Here are a small network's activations along a few directions, averaged over the inputs that share one value of a field.
Values that are neighbours, or in one group, have similar rows; names and order tell nothing.
(in the rows, 500 means zero)
Strong random noise was added to every row along 2 fixed directions; ignore it. To show where, here is one row again and again, with new noise each time:
[504 574 487 450 480 516 548 518 471 495 557 576 547 584 562]
[453 524 480 544 510 544 537 650 530 505 483 556 514 508 500]
[490 562 480 458 482 519 569 543 484 493 542 578 547 582 546]
[415 474 517 762 583 600 330 846 600 545 385 480 412 295 449]


Field Zis:
y9: [563 472 648 484 517 519 392 471 419 522 478 491 458 509 557]
y12: [528 544 538 636 533 532 309 633 469 497 460 503 471 401 523]
y2: [358 455 391 542 470 454 612 481 672 494 567 410 481 447 406]
y11: [472 531 377 478 513 527 663 510 552 432 509 531 567 508 468]
y1: [550 540 607 517 450 494 323 470 381 509 506 538 479 473 552]
y13: [533 434 644 411 521 459 421 381 451 566 464 429 472 444 477]
y4: [612 548 611 731 544 585  74 663 450 586 396 429 332 272 555]
y5: [521 572 443 605 537 496 401 528 491 477 504 503 473 410 550]
y3: [559 550 453 512 526 508 472 535 508 464 476 549 532 489 546]
y15: [647 612 462 488 456 444 322 227 469 461 704 440 511 455 610]
y6: [390 366 642 551 633 464 407 503 477 600 399 357 376 398 372]
y8: [481 442 351 396 384 440 756 342 613 408 601 479 609 594 493]
y14: [454 400 520 298 463 474 751 439 463 551 459 514 545 689 385]
y10: [535 510 345 360 458 462 707 339 543 425 584 554 573 657 552]
y7: [393 326 577 625 556 551 541 711 555 539 288 455 433 437 331]
The values of Zis form a line.
Question: List every value one step from y4, in the order listed.
Answer: y12, y1
Question: List every value one step from y14, in the order listed.
Answer: y13, y7
Question: List every value one step from y11, in the order listed.
Answer: y5, y10
Question: List every value one step from y2, in the order listed.
Answer: y8
Question: What is the length, in steps, of the shortest route from y15 to y6?
Answer: 12
